These are the activations of a small neural network, seen along a few directions. Each row is one input.
In each table, some parts of the input vary, and every possible input appears once, in random order.
A made-up example of a description, with smaller parts first: one of 8 places around a ring, together with either a single point or one of 9 places along a line or (one of 3 separate values, together with one of 4 places along a line).
Shared parts are said once, and a part with two or three values counts as separate values.
In the rows, zero is written as 128.

Other details of the inputs shift rows strongly along two fixed directions, in all tables alike. That doesn't count.

A family of inputs:
r1: [156 126 135 122 115 122 125 137 120 131  79 142 123 107 148 176]
r2: [157 122 153  70 131 116 120 148 103 144  87 141 139  90 167 120]
r3: [156 125 141 116 112 113 125 133 115 131  88 135 126 120 162 174]
r4: [122 190 148 225 166 241 185 186 124  77 150  64  67 100 209  81]
r5: [158 124 140 125 122 123 132 155 128 137 104 164 144 123 158 169]
r6: [ 88 105 100 107 120  82 103  67 148 139 166 123 140 174  40 109]
r7: [149 121 149  77 132 135 128 153 109 143  80 157 155  87 158 122]
r8: [124 183 154 227 165 237 178 187 129  70 157  53  91 107 218  83]
r9: [148 128 136 122 114 133 132 138 122 133  82 151 142 117 152 177]
r10: [ 56 159 109 215 168 198 149 115 149  81 238  32  91 154 102  19]
r11: [151 130 131 121 107 118 118 148 112 137  92 150 129 116 161 169]
r12: [150 125 135 120 109 124 120 138 118 132  83 142 128 112 156 175]
r13: [118 179 162 176 172 237 163 189 109  83 138  42  82  64 217  33]
r14: [159 130 138 118 113 106 127 146 111 140 100 149 120 121 164 165]
r15: [ 84 100  87 117 120  96 108  77 158 144 166 138 159 170  41 108]
r16: [156 130 138 115 108 108 128 137 112 133  94 137 129 118 165 170]
r17: [157 113 157  80 138 132 126 156 119 139  90 158 164  92 161 121]
r18: [150 133 133 124 113 127 131 147 115 137  91 159 143 120 157 170]
r19: [ 57 156 105 223 177 212 159 107 166  78 214  29  91 148  87  23]
r20: [ 88  95  98 111 124  92 103  70 152 139 174 130 150 169  39 114]
r21: [ 87 107  84 111 114  79  99  73 137 150 166 128 133 173  48 100]
r22: [124 187 146 222 160 232 173 187 120  77 151  56  54  95 213  79]
r23: [162 122 140 123 126 126 136 155 130 136 104 171 135 123 155 170]
r24: [164 119 152 119 127 119 133 138 125 124 100 144 138 114 149 182]
r25: [149 130 132 119 105 119 122 142 115 134  88 144 131 110 159 172]
r26: [158 134 150 113 113 106 130 140 116 127 101 140 136 122 161 172]
r27: [161 123 149 119 122 114 129 152 119 134 116 158 138 121 160 171]
r28: [161 114 165  74 138 123 122 152 111 136 102 151 157  89 163 124]
r29: [ 89 101 111  62 139  83  95  78 136 152 165 131 154 144  43  53]
r30: [ 94 105 100 110 127  80 107  65 150 138 162 123 135 169  31 109]
r31: [ 59 169 112 211 167 186 152 115 147  85 233  31  75 156 100  12]
r32: [166 132 150 113 123 107 132 149 118 132 108 157 119 125 157 167]
r33: [ 85  96  90 117 124 102 106  73 160 142 162 136 156 171  38 111]
r34: [160 134 149 115 116 105 126 146 113 129 105 146 134 127 162 169]
r35: [163 128 138 115 117 109 130 146 113 139 100 155 111 121 161 166]
r36: [ 81 109  81 118 119  98 109  82 146 156 162 149 142 167  38 101]
r37: [ 87 100  95 110 120  87 105  74 149 141 178 132 153 168  43 110]
r38: [148 133 133 122 110 128 135 142 119 135  87 153 144 115 156 174]
r39: [153 130 132 122 110 117 121 151 114 141  95 156 123 113 159 166]
r40: [ 91 102  88 113 122  83 105  62 145 144 154 120 127 164  36 107]
r41: [165 122 148 117 126 117 133 152 122 132 116 164 128 121 157 172]
r42: [ 83 104  83 119 124 103 112  67 153 146 147 136 143 161  27 111]
Description of these inputs: one of 6 places around a ring, together with either a single point or one of 6 places along a line.
The inputs of r22 and r23 match in every part but the place on the ring of 6. If r25 is changed in the same way as r22 into r23, which row does it become?
Answer: r15
The inputs of r24 and r19 match in every part but the place on the ring of 6. If r10 is changed in the same way as r24 into r19, which row does it become?
Answer: r8
Which other rows agree with r38 in the place on the ring of 6? List them by row number.
Answer: r4, r7, r9, r18, r36, r42
Start at r32 and move only the place on the line of 6, one step at a time. The first step leads to r31. Which rows follow, in order?
Answer: r34, r26, r6, r30

A family of inputs:
r43: [130 142 129 146 133 160 146 141 128 121 105 130 122 110 140 139]
r44: [ 73 113  83 137 133 124 109  77 156 133 161 105 120 153  37  79]
r45: [134 127 136 144 126 149 126 138 128 114 116 108 126 110 153 141]
r46: [132 137 121 153 133 162 144 153 132 130 109 141 127 117 147 130]
r47: [135 145 147 142 134 147 146 142 127 113 125 123 138 125 149 140]
r48: [141 146 145 136 130 129 142 133 119 115 119 106 122 129 159 132]
r49: [174  73 128  47  99  40  97 121 133 180  93 242 186 149  98 213]
r50: [135 143 129 139 128 143 142 131 120 124  99 113 104 117 151 131]
r51: [ 72 104 108  72 154 122 104  90 137 146 172 112 153 126  50  11]
r52: [140 138 148 142 133 138 132 141 129 110 120 109 130 122 152 137]
r53: [134 135 133 137 124 140 136 130 117 119 114 104 118 117 160 136]
r54: [136 140 139 147 134 149 143 154 133 120 128 134 142 132 157 131]
r55: [ 69 126  77 133 122 111 106  81 136 143 168 109 100 158  47  69]
r56: [157  77 119  47  85  52  94 103 124 177  70 222 191 131  91 224]
r57: [137 153 140 137 121 124 130 145 111 121 127 113 111 125 162 127]
r58: [150 136 149 134 139 126 143 137 120 117 135 113 108 126 158 133]
r59: [130 129 127 150 129 160 137 151 131 125 124 133 139 118 158 135]
r60: [ 84 120  97 128 131  93 108  88 139 136 204 109 104 166  55  71]
r61: [145 135 151 139 143 145 146 146 129 113 141 131 125 123 149 141]
r62: [149 128 152 140 142 136 133 145 131 111 136 117 116 120 152 138]
r63: [130 141 128 138 115 136 123 143 108 124 122 112 107 114 163 131]
What do these inputs look like to the network?
Answer: either a single point or (one of 4 places along a line, together with one of 5 places along a line)
Which other rows does r57 become when the place on the line of 5 takes its other values? List them by row number.
Answer: r47, r48, r52, r54
Which other rows does r58 become when the place on the line of 4 takes its other values? List them by row number.
Answer: r48, r50, r53

A family of inputs:
r64: [ 97 122 123 127 127 135 111 103 134 124 143 101 127 125  98 103]
r65: [106 112 108 140 143 146 122 127 147 135 154 136 124 141  96  98]
r66: [141 125 124 126 124 136 124 145 115 136 113 134  98 114 158 130]
r67: [139 131 146 121 127 136 131 148 125 115 137 133 142 122 159 140]
r68: [101 123 118 132 132 131 129 120 132 131 176 125 138 140 107 103]
r69: [145 142 131 170 116 130 145 133 138 113 139 135 113 149 147 195]
r70: [144 134 145 120 125 124 132 126 115 125 106 111 117 122 160 131]
r71: [147 131 136 130 131 131 121 156 113 130 129 143 104 117 151 133]
r72: [146 119 139 127 140 145 134 133 129 116 108 122 133  99 141 143]
r73: [145 136 135 134 122 123 122 156 118 129 130 136 119 116 157 130]
r74: [142 143 141 129 128 131 147 150 128 128 128 148 128 123 153 132]
r75: [ 98 136 108 130 133 139 125 114 131 135 134 124 104 132  89  96]
r76: [143 137 127 124 128 132 135 140 113 136 105 134  96 121 154 127]
r77: [113 123 118 129 147 134 136  99 141 119 136 108 130 128  86 103]
r78: [106 129 111 142 138 133 134 122 151 134 146 130 137 148  99  91]
r79: [137 141 126 135 127 144 143 142 126 129 100 141 135 112 146 131]
r80: [131 142 124 173 103 133 137 129 128 114 106 121 105 137 138 191]
r81: [161  97 118  49  90  24  91 112 118 182  88 219 166 146  88 186]
r82: [ 99 133 126 125 130 131 122  99 132 124 135 102 125 133  94 100]
r83: [141 142 126 128 118 123 136 141 118 135 105 128 112 121 160 124]
r84: [134 128 131 127 126 149 127 140 123 116 109 126 149 111 152 139]
r85: [138 124 123 133 133 157 131 146 123 130 108 147 122 105 143 137]
r86: [103 117 116 134 136 138 118 120 148 121 155 116 151 146 105 100]
r87: [144 135 144 124 124 123 118 149 114 117 131 122 131 122 160 135]
r88: [106 130  94 183 115 140 137  98 147 114 147 112 118 162  87 153]
r89: [135 129 128 126 117 129 127 140 110 136 117 119 123 115 166 132]
r90: [ 95 140 116 124 125 131 122 107 131 122 135 104 131 137  98  98]
r91: [105 120 120 125 136 131 117 105 140 122 142  99 118 118  90 105]
r92: [ 96 141 108 134 123 131 126 114 136 134 134 117 119 131  95  92]
r93: [145 147 147 122 127 119 129 145 112 117 123 123 129 130 156 132]
r94: [ 92 139 112 130 125 132 128 109 125 135 138 109 129 134  97  98]
r95: [ 96 121 103 138 131 145 125 112 131 132 149 118 145 129 100 102]
r96: [130 137 128 132 115 141 123 148 124 132 105 131 123 102 149 133]
r97: [103 123 108 124 122 123 112 108 130 124 151  99 124 141 115  95]
r98: [116 113 130 125 145 126 130 112 144 118 172 114 126 132  96 106]
r99: [138 121 141 129 131 149 128 132 124 118 109 124 142 106 149 141]
r100: [147 136 126 179 117 140 141 136 147 118 121 131 123 153 143 191]
r101: [135 129 123 137 124 149 132 146 128 128 108 140 137 105 149 134]
r102: [154  82 125  45  99  52  97  88 124 170  68 206 188 136  81 196]
r103: [117  76  95  56 104  41  93  78 142 188 116 204 195 173  37 156]
r104: [104 118 108 144 134 138 123 126 152 134 154 130 139 140 103  94]
r105: [107 131 123 123 139 127 128 101 138 123 134  99 116 125  87 102]
r106: [ 98 132 107 136 134 140 136 107 129 132 141 119 143 136  97  99]
r107: [142 116 150 132 137 144 128 142 135 121 118 128 145 120 154 138]
r108: [143 123 156 123 132 136 132 140 125 117 137 131 135 117 156 141]
r109: [100 116 112 140 136 139 125 122 142 135 158 122 148 143 105 100]
r110: [142 123 142 122 122 128 121 130 117 125 114 111 119 115 163 134]
r111: [149 142 139 128 135 126 132 151 111 131 122 143 102 124 147 130]
r112: [138 137 118 172 107 119 137 125 126 117 113 117  96 147 155 186]
r113: [126 135 133 128 117 142 125 144 113 133 110 123 132 104 152 138]
r114: [109 120 129 134 144 133 130 107 147 124 146 115 142 150  99  99]
r115: [140 136 127 131 137 153 142 142 121 130 100 147 120 112 139 134]
r116: [128 136 137 121 117 141 119 141 120 119 107 118 134 108 152 138]
r117: [101 132 111 129 134 139 130 105 135 119 138 113 146 140  97  99]
r118: [115 107 123 133 150 133 125 114 154 122 153 112 135 135  94 104]
r119: [103 134 121 129 135 127 140 116 131 132 168 125 136 147 104 100]
r120: [140 135 143 128 135 140 138 146 133 119 111 131 149 132 153 134]
r121: [141 135 140 131 124 124 124 151 108 131 134 128 128 118 159 135]
r122: [141 142 149 119 130 132 142 144 123 115 129 134 139 129 155 137]
r123: [148 128 154 126 129 123 119 141 115 119 131 120 124 118 156 136]
r124: [132 132 129 128 125 149 122 148 119 133 105 138 107 102 143 136]
r125: [116 124 118 121 138 114 129  98 134 126 141  95 107 137 101  96]
r126: [137 140 131 124 120 125 138 136 108 136 109 119 121 123 163 129]
r127: [110 127 135 125 139 125 134 106 137 120 165 118 132 147 100 101]
r128: [140 131 138 131 125 136 136 155 129 127 136 147 130 115 156 135]
r129: [105 134 111 122 125 118 123 104 128 125 143  99 122 149 112  92]
r130: [117 118 127 131 153 129 136 109 152 122 146 112 133 142  91 101]
r131: [143 126 138 127 134 144 135 155 124 128 136 153 115 116 150 138]
r132: [143 146 143 129 128 119 135 147 106 131 126 129 126 126 156 132]
r133: [144 137 141 125 137 139 146 150 122 129 128 154 113 124 146 135]
r134: [153 132 157 119 143 128 149 138 129 116 128 129 124 118 144 140]
r135: [164  70 119  38  95  31  85  93 124 175  80 189 159 130  91 194]
r136: [157 137 154 122 141 114 135 139 118 118 122 118 113 118 145 135]
r137: [156 126 151 124 137 119 125 143 120 118 130 117 116 110 149 138]
r138: [146 147 129 174 116 115 131 133 127 115 132 126 102 149 150 190]
r139: [104 124  99 135 120 123 117 115 134 137 149 112 112 135 113  89]
r140: [144 131 135 134 142 147 141 152 132 133 109 151 123 126 144 132]
r141: [149 139 157 124 132 118 130 137 113 120 123 121 122 125 153 133]
What do these inputs look like to the network?
Answer: one of 6 places around a ring, together with either a single point or (one of 2 separate values, together with one of 6 places along a line)
The inputs of r120 and r90 match in every part but the place on the ring of 6. If r118 is changed in the same way as r120 into r90, which row does it become?
Answer: r91
Which other rows does r91 become when the place on the line of 6 takes its other values? List them by row number.
Answer: r64, r96, r113, r116, r124
Which other rows does r135 become when the place on the line of 6 takes its other values? List them by row number.
Answer: r66, r89, r97, r110, r139
Which other rows does r88 become when the place on the ring of 6 takes its other values? List them by row number.
Answer: r69, r80, r100, r112, r138
Which other rows does r139 become when the choice among 2 separate values takes its other values? List them by row number.
Answer: r83
